cols: Z T K A S V
[125 153  96  88 170  93] = <72>
[ 88 167  93 161 129 167] = <105>
[125 153 134 171 170 169] = <94>
miss <94>: [171 169 134 125 153]	[170]
find: [ 88 170  93]	<72>
find: [ 89 168  96 160 130 166]	<105>
miss <94>: [153 125 169 134 171]	[170]
down: [167 153]	T

cols: L R J Q D
[136 134 143 156 161]  <3>
[131 143 147  91 123]  <99>
[ 86 121 106  95  94]  <90>
[149  82 134 121 167]  <149>
[ 86 121 106 116 101]  <45>
find: [106 116]	<45>
find: [136 134 143 156 160]	<3>
find: [ 82 134 121 167]	<149>
miss <90>: [121 106  95  86]	[94]
down: [136 131]	L
miss <45>: [106 116 101  86]	[121]
find: [134 143]	<3>

cols: M G U C B
[104 125 134 146 141] -> <125>
[ 99 165 160 170 155] -> <107>
[ 85 158 123 143 173] -> <129>
find: [ 85 158]	<129>
down: [165 158]	G
down: [170 143]	C

cols: E H X P W F
[172 103 172 112 117 163] -> <55>
[108 122 107 119 164 107] -> <168>
[ 87 172 182 126 148 114] -> <21>
[156 111 152 113 132 151] -> <118>
[164 122 147 123 125 158] -> <30>
[ 99 145 106 144 120 116] -> <136>
[129 138 124 139 115 137] -> <40>
[158 124 147 127 116 150] -> <11>
[137 148 111 142 127 140] -> <8>
[126 152 109 149 116 141] -> <42>
[172  87 182 100 123 166] -> <61>
miss <8>: [127 148 111 137 142]	[140]
find: [172  87 182]	<61>
down: [116 137]	F
down: [172 108]	E

cols: magu sinan bel Fogi nafu rop
[127 134 135 140 130 124] -> <126>
[130 157 161 123 123 124] -> <16>
[115 119  77  78 122 107] -> <53>
[131 181 124 134 143 103] -> <26>
[133 138 137 150 138 129] -> <76>
[129 143 135 140 130 124] -> <71>
find: [124 134]	<26>
find: [123 123 124]	<16>
down: [157 119 181 138 143]	sinan

cols: pefo fof zilo rel kedig Rofi Geba pem kugeb
[140 106 137 149 144 147 118 149 107] -> <143>
[141 116 136 130 115 122 156 117 162] -> <44>
[ 93 137  95  96 111 113 146 111 142] -> <131>
[165 100 159 153 114  89 109 118 144] -> <9>
[115 119 114 112 120 103 136 113 126] -> <124>
down: [149 117 111]	pem
find: [111 113 146 111 142]	<131>
miss <143>: [149 149 147 107 140 144 106 118]	[137]
miss <143>: [118 149 144 137 149 106 147 140]	[107]
miss <124>: [120 136 119 126 113 103 115 112]	[114]
find: [141 105 137 149 144 148 117 148 107]	<143>
find: [ 93 137  98  98 110 115 145 111 141]	<131>

cols: gonok Tev zapas Nes
[101 130 120 138] : <75>
[171 124 130 143] : <142>
[130 145 142 112] : <176>
[130 146 142 111] : <6>
[133 143 143 136] : <148>
[105 122 114 135] : <25>
[100 118 113 135] : <57>
[153 132 144 134] : <86>
[124 130 120 138] : <84>
[132 153 124 143] : <32>
find: [122 114]	<25>
find: [126 129 119 139]	<84>
find: [171 124 130 143]	<142>
miss <84>: [130 124 120]	[138]
find: [143 143]	<148>
find: [171 124]	<142>
find: [153 132]	<86>

cols: Reri pob zor sikek Led
[105 180 128 116 158] = <62>
[174 180 114 116 130] = <119>
[179 180 114 102 162] = <23>
miss <23>: [179 162 102 114]	[180]
find: [179 180]	<23>
find: [179 180 114 102 162]	<23>
find: [114 116]	<119>
find: [174 180 114 117 129]	<119>

cols: Pova Nim pibas pirev
[138 145 109 171] = <47>
[113 109 158  99] = <100>
[139 162  90 156] = <113>
[162 139  90 111] = <51>
[138 145 136 134] = <80>
[ 96 154 155 121] = <38>
find: [109 171]	<47>
down: [138  96]	Pova
down: [162 139 145]	Nim
find: [139 162  90]	<113>
down: [171  99 156 111 134]	pirev

cols: Kasen gol tun Zil pida boge kadu div
[154  96 112 127 152  94 153 144]  <54>
[ 97 159 102  98 101 147  97 153]  <83>
[164 152 165 109 112 155 136 103]  <81>
[ 97 115 102 169 101 147  97 153]  <28>
miss <81>: [152 155 109 112 136 103 164]	[165]
find: [ 97 159 102  97 101 147  97 154]	<83>
miss <83>: [ 97  98 101  97 102 159 153]	[147]
miss <83>: [101  97 159 153  97 147 102]	[98]
down: [127  98]	Zil
miss <54>: [112 154 127 144 153 152  96]	[94]

cols: gevit gigo fufuf zamok fibi Bada nemu Kerer
[129 126 165 127 115 135 124 138] -> <59>
[120 126 123 137 115 131 124 138] -> <128>
[147 133 106 114 129 124 124 138] -> <66>
[121 126 123 137 115 131 124 138] -> <14>
[124 126 123 135 115 131 124 138] -> <137>
[124 123 171 135  97 143 124 138] -> <79>
[120 123 143  97 124 171 135 138] -> <89>
find: [123 171 135  97 143 124]	<79>
find: [124 126 123 135 115 131 124 138]	<137>
find: [124 123 171 135  97 143 124 138]	<79>
find: [129 126 165 127 115 135]	<59>
find: [123 122 170 136  97 144 124 138]	<79>
find: [135 115 131 124 138]	<137>

